Each row below holds a small network's activations on one input, seen along a few directions.
In each table, some parts of the input vary, and every possible input appears once, in random order.
A made-up example of a description, with smaller parts first: one of 5 places around a ring, together with either a single point or (one of 2 separate values, together with one of 4 places along a line) or one of 11 places along a line.
Shared parts are said once, and a part with two or three values counts as separate values.

Other details of the inputs vary at random and push rows far along three fixed directions, the same in every table; ignore that.

Rows:
x1: [-42  -3  77  21  28   4   6  -8 -23  35   1 -39]
x2: [-41  -9  65  21  18   5 -11  -6 -11  21  18 -57]
x3: [ 17  11 -41  25  12  -2  -4 -12 -25 -22  -3 -13]
x4: [-41  -9  74  14  25   6   2  -4 -36  25   2 -37]
x5: [-37 -10  78  17  25  10   2 -16 -29  28  -1 -39]
x6: [-61 -57  33 -72 -28  26 -14 -17  36  31  -8 -31]
x7: [-20 -44 -67 -53 -51   9  -5 -16  38  -2 -26  17]
x8: [-45  -3  73  10  27   6  10   0 -29  30  -1 -37]
x9: [ 43  38 107 -13   8 -16   3  66  32   9  37  23]
x10: [-69 -60  26 -93 -29  18 -11 -18  28  24 -11 -31]
x11: [  9   6 -33  47   9   4  -5  -1  -7  -5  -5  -5]
x12: [ 84  55   7   0   3 -23  18  58  34 -24  24  72]
x13: [  9   8 -23  32   6  -7   7 -15 -34  -8  -7   7]
x14: [ 88  58   7   0   6 -18  21  56  32 -26  22  71]
x15: [-64 -56  32 -75 -29  25 -11 -16  40  35 -11 -32]
x16: [-37 -10  77  21  24   5  -1 -12 -28  29   3 -37]
x17: [  3  12 -39  36   8  -4   3 -11 -13 -14   5 -10]
x18: [ 41  32  97 -11  15 -12 -22  71  45   8  46  16]
x19: [  8   9 -46  22  20   1   2  -7 -20 -15  -3  -2]
x20: [ 36  38  94 -10  19 -12 -16  73  50  13  42  15]
x21: [  8  12 -24  23   4  -7  11 -13 -37 -13 -12   2]
x22: [ 80  53   6  -2   1 -23  18  62  31 -22  26  73]
x23: [ 11  13 -42  39  20  -5 -10  -3 -15  -7   0   7]
x24: [-24 -36 -50 -57 -43   1   9 -34  11  -2 -29  21]
x25: [ 21  11 -33  39   9   6  -8 -14 -13 -12  -1 -14]
x26: [ 12  12 -32  40  15   8  -3 -11 -10  -6  -2 -12]
x27: [  6  14 -26  28   7  -7  14 -11 -26  -3 -10   8]
x28: [  12  -11   64 -107  -39   -5  -19   60   93   13   26   38]
x29: [ 22  17 -41  40  10  -9 -16  -7 -18 -15   0   0]
x30: [ 15   7 -40  27  16   0  -6 -11 -27 -21   0 -10]
x31: [-18 -46 -66 -50 -50  10  -9 -18  34  -6 -23  18]
x32: [ 10  13 -44  22  16  -1   2  -9 -20 -17  -5  -9]
x33: [-26 -36 -53 -60 -46   0   9 -29   9  -1 -28  24]
x34: [  6  15 -24  31  12  -1  17 -23 -30  -5 -17   0]
x35: [-42 -13  61  22  20   7 -11  -6 -13  20  20 -52]
x36: [  0   8 -41  38  13  -2   4 -10 -15 -13   6  -5]
x37: [-24 -36 -50 -61 -42   7  12 -39   8  -3 -33  18]
x38: [  52    8  -21 -101  -56  -16   16   48   67  -27    3   85]
x39: [-25 -40 -71 -63 -52   2  -1 -27  30 -13 -14  11]
x40: [-31 -14  65  26  28  20 -17  -7 -12  26  12 -54]
x41: [ 13   0 -33  51   8   4 -12  -5 -15 -10  -2  -4]
x42: [ 13  13 -22  32   7  -3  11 -27 -34 -10 -15  -2]
x43: [ 17   4 -34  48   3   1 -11  -5 -11 -11  -4  -6]
x44: [ 12  13 -22  36   6  -8   8 -22 -32  -9 -11   1]
x45: [  1  11 -25  22  15  -4  17  -6 -32  -6 -10  12]
Each input here is: one of 5 places around a ring, together with either one of 4 places along a line or one of 5 separate values.
- The inputs of x10 and x19 match in every part but the place on the ring of 5. If x24 is changed in the same way as x10 into x19, which row does it become? => x12
- The inputs of x11 and x31 match in every part but the place on the ring of 5. If x8 is changed in the same way as x11 into x31, which row does it become? => x38
- Which other rows does x3 become when the choice among 5 separate values takes its other values? List them by row number. => x2, x25, x29, x43
- List by row number the other rows that have the place on the ring of 5 in common with x41. => x4, x5, x13, x16, x18, x30, x35, x40
